Each row below holds a small network's activations on one input, seen along a few directions.
Each table varies a few parts of the input and shows all the possible inputs, shuffled.
A made-up example of a description, with smaller parts first: one of 3 separate values, together with either a single point or one of 11 places around a ring or (one of 4 places along a line, together with one of 5 places around a ring).
Shared parts are said once, and a part with two or three values counts as separate values.

Other details of the inputs vary at random and push rows far along two fixed directions, the same in every table; ignore that.

A family of inputs:
R1: -0.311	-0.440	2.319	2.907	6.257	4.703	0.025	0.417	4.436	-1.599	3.400	1.874	2.198
R2: 3.553	-0.372	-2.067	0.351	-6.192	-1.651	-2.169	-3.706	0.443	-2.726	-0.246	-0.196	2.447
R3: 0.597	-1.561	-0.972	-3.944	-5.913	-4.703	-1.576	-1.308	-0.781	-4.665	-2.641	-1.143	0.641
R4: -1.677	2.048	-0.805	-0.050	0.959	-0.115	2.051	2.665	-1.290	4.638	-0.508	0.364	-3.776
R5: -1.095	1.553	-1.210	-1.291	-0.224	-2.015	3.507	3.915	-3.016	4.409	-1.366	-0.206	-2.879
R6: -0.289	1.370	-0.358	-1.379	0.193	-1.736	3.924	3.167	-3.922	4.535	-1.747	-0.697	-3.483
R7: 0.389	1.017	-3.008	0.908	-0.284	0.435	1.426	0.280	-2.973	5.697	1.046	-0.367	-1.571
R8: -1.143	1.298	-2.525	1.512	0.320	0.664	1.168	0.619	-3.341	5.112	0.286	-0.846	-1.613
R9: -0.776	0.853	-1.803	-0.058	-1.982	-1.754	0.674	3.010	-4.722	5.832	0.341	-2.799	-1.062
R10: -0.010	1.219	-0.532	-1.502	0.311	-1.642	4.081	3.539	-3.672	4.243	-1.705	-1.221	-3.154
R11: -0.223	-0.327	3.016	1.591	3.186	2.956	-1.559	-2.917	3.441	-2.909	1.706	1.719	1.283
R12: -0.099	-0.579	3.699	1.808	4.363	4.490	-1.358	-2.831	4.009	-3.277	2.685	2.085	2.086
R13: 1.758	-1.018	-0.126	-2.940	-3.314	-3.435	-0.996	-1.211	0.764	-5.720	-1.743	-1.968	2.401
R14: -0.087	-1.526	1.893	1.166	2.432	1.913	-0.619	-0.687	2.118	-2.177	1.239	1.534	1.015
R15: -1.147	-0.201	2.123	4.040	8.747	6.678	3.350	3.498	0.736	5.458	3.313	2.250	-2.667
R16: -1.530	1.542	-0.605	-0.601	1.155	0.310	3.017	3.070	-1.751	4.321	-0.401	0.533	-2.871
R17: 0.234	-1.379	-0.065	-2.145	-4.030	-3.404	-2.203	-2.114	0.911	-4.480	-1.754	-0.576	0.666
R18: -0.338	-0.317	0.268	0.160	-0.037	-0.428	-1.167	-0.334	0.736	-0.803	-0.261	0.504	-1.751
R19: -0.545	0.326	-1.650	1.711	-2.788	0.452	-2.333	-2.209	-1.435	-1.403	-2.149	-1.455	2.497
R20: 0.988	-2.117	-0.051	-1.652	-1.630	-1.555	-0.737	-0.131	1.205	-4.072	-0.618	-1.040	1.648
R21: 0.532	-0.141	-1.477	-3.508	-4.910	-5.262	-0.216	0.306	-0.582	-3.726	-2.338	-1.560	1.392
R22: 0.436	0.322	-0.035	-2.164	-3.183	-2.940	-1.749	-1.979	0.322	-3.297	-1.791	-0.894	-0.485
R23: -1.144	-0.274	2.688	2.290	3.754	3.748	-1.780	-2.450	4.924	-2.870	2.557	2.515	2.140
R24: 1.927	-1.296	1.282	2.791	2.809	4.291	-4.762	-2.607	3.440	-0.520	2.696	1.591	4.900
Each input here is: either one of 2 separate values or one of 4 places along a line or (one of 3 separate values, together with one of 6 places along a line).
Q: Change only the place on the line of 6 in R4. List by row number the other rows that result.
A: R1, R5, R16, R21, R23

A family of inputs:
R25: -0.101	0.773	0.501	0.355	1.947	1.413	1.967	1.012	1.091	3.025	0.871	2.323	-3.385
R26: 0.968	-0.196	-2.235	3.371	-3.916	1.374	-7.513	-6.953	2.566	-4.006	2.303	-0.015	8.199
R27: 2.181	-1.300	0.516	6.023	3.058	7.061	-4.351	-4.259	1.700	2.414	4.577	1.612	2.929
R28: -1.085	0.457	-2.178	-5.593	-6.979	-7.987	-0.452	1.227	-3.457	-1.520	-4.506	-3.533	-1.167
R29: -0.175	-2.505	1.922	-0.210	0.063	-0.464	-4.504	-2.318	4.047	-8.329	0.837	-0.422	5.712
R30: -1.525	0.580	-1.909	-3.849	-3.821	-5.564	1.550	3.752	-4.424	2.564	-3.510	-3.372	-2.240
R31: 0.304	1.451	-2.311	-2.782	-5.258	-4.831	2.312	0.807	-4.032	0.536	-4.358	-2.047	-2.747
R32: 0.280	0.032	0.217	0.117	-2.160	-0.317	-0.703	-3.377	1.117	-4.350	-1.338	0.673	-0.037
R33: 2.262	-1.815	-0.118	-3.292	-3.921	-3.789	-1.815	-1.323	1.736	-5.504	-0.283	-0.521	3.169
R34: 0.751	-1.182	2.989	3.718	8.573	6.953	1.209	1.558	4.111	1.409	5.423	2.771	1.524
R35: -3.191	2.366	-0.637	-0.466	2.222	-0.652	4.237	5.016	-4.340	8.323	-1.332	-0.592	-6.498
R36: 0.777	0.357	0.968	-0.402	1.053	0.223	0.806	0.101	1.876	0.334	1.162	1.438	-0.990
R37: 0.388	1.293	-2.384	-2.841	-4.457	-4.318	2.911	2.177	-4.798	1.727	-4.192	-2.394	-2.745
R38: -0.461	0.312	0.672	3.323	6.396	5.303	4.250	3.570	-1.642	5.169	1.441	0.597	-1.636
R39: 0.937	-0.049	0.844	-0.681	1.395	0.375	0.618	0.652	1.404	0.482	1.157	1.239	-0.517
R40: -3.806	1.626	1.600	2.943	6.463	4.583	2.472	2.656	-0.134	6.574	1.316	2.310	-5.055
R41: 1.497	-2.199	1.544	0.266	-0.657	0.637	-2.993	-4.297	3.180	-8.848	0.432	-0.067	5.484
Q: What do these inputs look like to the network?
A: either one of 2 separate values or (one of 3 separate values, together with one of 5 places along a line)
Q: Change only the choice among 3 separate values in R31. List by row number the other rows that result.
A: R35, R36
Q: Change only the choice among 3 separate values in R39. List by row number the other rows that result.
A: R28, R37

A family of inputs:
R42: -0.988	-0.173	2.061	-0.006	1.319	0.496	-2.781	-1.015	3.309	-2.803	0.249	0.917	2.447
R43: 0.783	-1.457	0.646	0.567	1.082	1.293	-1.744	-0.942	3.057	-0.718	4.122	1.374	2.186
R44: -2.444	1.514	0.483	0.650	3.060	0.946	2.251	2.611	-0.949	2.683	0.030	0.329	-1.379
R45: -0.143	-1.538	2.909	0.014	1.490	1.337	-3.150	-1.744	3.138	-2.966	0.454	1.124	0.886
R46: -2.290	0.650	0.806	0.583	2.640	0.928	1.923	1.199	-0.186	-0.252	0.277	-0.162	-0.030
R47: 0.045	0.576	1.144	2.728	1.512	2.814	-2.416	-2.201	1.763	-1.838	1.647	-0.199	3.950
R48: 1.386	-0.893	-1.907	-4.680	-5.188	-6.428	2.353	1.695	-2.309	-2.984	-2.964	-2.763	-0.393
R49: 1.320	-1.366	1.878	-0.051	2.091	0.837	-0.601	-0.307	3.229	-3.445	1.381	1.125	1.969
R50: -0.216	0.952	-2.914	1.407	0.388	1.446	2.669	1.409	-2.494	5.761	-1.104	0.871	-3.099
R51: 1.536	0.308	1.546	3.430	0.888	3.443	-1.921	-4.296	2.582	-2.165	1.847	1.631	2.957
R52: -2.061	1.510	0.662	0.243	2.635	0.574	1.262	2.820	-0.520	3.507	-0.303	0.500	-1.527
R53: -0.675	1.480	0.333	0.821	2.410	1.916	3.487	1.016	-0.530	2.418	0.324	1.187	-3.397
R54: 0.582	0.210	1.899	0.593	1.231	1.775	-1.739	-2.648	3.893	-3.049	0.875	2.361	0.548
R55: 1.726	-2.439	-0.238	1.143	1.295	2.503	-1.728	-1.320	2.841	-2.958	1.543	1.205	3.517
R56: -0.133	1.578	-1.822	2.284	-0.740	1.274	2.814	1.778	-2.616	5.710	-0.891	0.450	-2.983
R57: 1.541	-1.424	2.165	-0.691	1.416	0.385	-1.464	-0.208	3.552	-2.589	0.765	1.049	1.798
R58: -0.814	-1.796	2.539	0.544	2.066	1.720	-1.072	-2.387	2.192	-5.266	1.069	0.269	1.268
R59: -0.005	0.717	-0.442	1.489	0.048	0.752	1.210	1.614	-4.124	5.262	-0.546	-1.617	-2.393
R60: 0.736	2.185	-1.683	0.904	0.406	0.786	2.470	0.175	-3.412	6.475	-0.097	0.089	-2.297
R61: -1.551	-0.293	1.697	0.565	1.874	0.887	-1.060	-1.531	2.621	-4.773	0.810	0.508	2.917
R62: -0.281	-1.461	2.778	0.335	1.766	1.547	-2.884	-1.916	2.979	-3.413	0.767	1.190	0.963
R63: 0.073	-0.225	1.688	1.021	1.781	2.214	0.175	-3.101	3.227	-4.865	1.397	1.560	0.771
R64: -1.276	-0.075	1.741	0.543	1.811	0.906	-2.089	-1.335	2.946	-3.900	0.710	0.934	2.775
R65: -1.790	0.708	-1.865	2.379	3.062	2.956	0.848	2.054	-1.013	4.184	0.277	0.085	-0.234
R66: -0.677	-1.689	2.612	0.626	2.044	1.831	-1.485	-2.322	2.396	-4.869	1.057	0.583	1.253
R67: -0.139	1.637	0.693	0.100	1.658	1.318	1.569	1.364	0.282	3.942	-0.454	1.612	-3.460
R68: -0.884	1.760	-1.933	0.590	-0.219	-0.228	2.007	1.344	-1.643	6.694	1.665	1.173	-3.674
R69: -1.534	0.031	1.137	0.400	2.553	1.331	1.608	1.609	-1.355	2.127	-0.028	0.227	-2.820
R70: 0.230	0.023	0.476	0.012	3.349	0.866	4.203	3.598	-0.860	2.684	0.762	0.170	-2.134
R71: 0.456	0.190	1.766	0.927	1.588	2.099	-1.278	-2.809	3.710	-3.599	1.121	2.310	0.655
R72: -0.558	2.418	-1.904	0.478	1.065	0.444	1.229	1.524	-3.569	5.903	-0.037	-1.755	-0.442
R73: 0.823	0.158	-1.442	1.058	-0.174	0.968	2.980	3.972	-2.736	5.081	-0.094	-0.413	-1.524
R74: 0.557	-1.323	-4.786	-3.993	-8.380	-6.817	-1.127	0.336	-4.983	-0.449	-5.257	-3.700	-1.348
R75: -1.295	0.062	1.155	0.255	2.393	1.187	1.157	1.787	-1.181	2.483	-0.204	0.290	-2.874
R76: 3.125	0.019	-3.813	-5.320	-7.964	-7.054	0.157	0.313	-4.837	0.219	-3.248	-3.589	1.015
R77: 1.578	0.559	0.301	1.824	2.033	2.616	2.128	2.162	-1.590	4.311	1.498	0.059	-0.047
R78: 0.220	0.112	1.780	1.104	1.851	2.323	-0.861	-3.057	3.584	-4.050	1.381	2.320	0.733
R79: -0.785	0.112	-1.248	1.903	-0.251	1.021	1.259	2.516	-3.645	5.062	-0.907	-1.155	-2.909
R80: -0.128	-0.493	-3.753	-4.631	-8.869	-8.342	-1.685	0.281	-3.948	0.624	-2.408	-3.242	-1.930
R81: -1.643	1.205	-0.744	3.252	1.988	3.012	0.905	2.132	-0.999	3.875	0.632	-0.156	0.009
R82: 2.403	-2.146	-0.890	-2.596	-6.487	-4.485	-6.173	-6.182	-0.011	-7.869	-1.530	-2.660	4.801
R83: 1.520	-0.548	-1.797	-4.607	-5.182	-6.382	1.498	1.802	-1.976	-2.201	-2.980	-2.183	-0.456
R84: 1.811	-0.539	-1.501	-4.884	-5.538	-6.502	0.436	1.832	-1.534	-1.443	-3.301	-2.000	-0.455
R85: -0.141	-0.797	-2.215	-3.312	-7.803	-6.516	-5.339	-3.621	1.718	-6.540	-0.312	-1.907	4.390
Q: The inputs of R79 and R81 match in every part but one. If R69 is changed in the same way as R79 into R81, which row does it become?
A: R44
Q: The inputs of R62 and R52 match in every part but one. If R59 is changed in the same way as R62 into R52, which row does it become?
A: R47
Q: What do these inputs look like to the network?
A: one of 4 separate values, together with either a single point or one of 4 places along a line or one of 6 places along a line
Q: List by row number the other rows that have the choice among 4 separate values in common with R84.
A: R43, R48, R49, R55, R57, R70, R73, R76, R77, R83
Q: Start at R67 and move only the place on the line of 6, one step at a time. The first step leads to R54. Which rows follow, in order?
A: R71, R78, R53, R63
Q: Change only the choice among 4 separate values in R85. List by row number the other rows that result.
A: R43, R68, R80
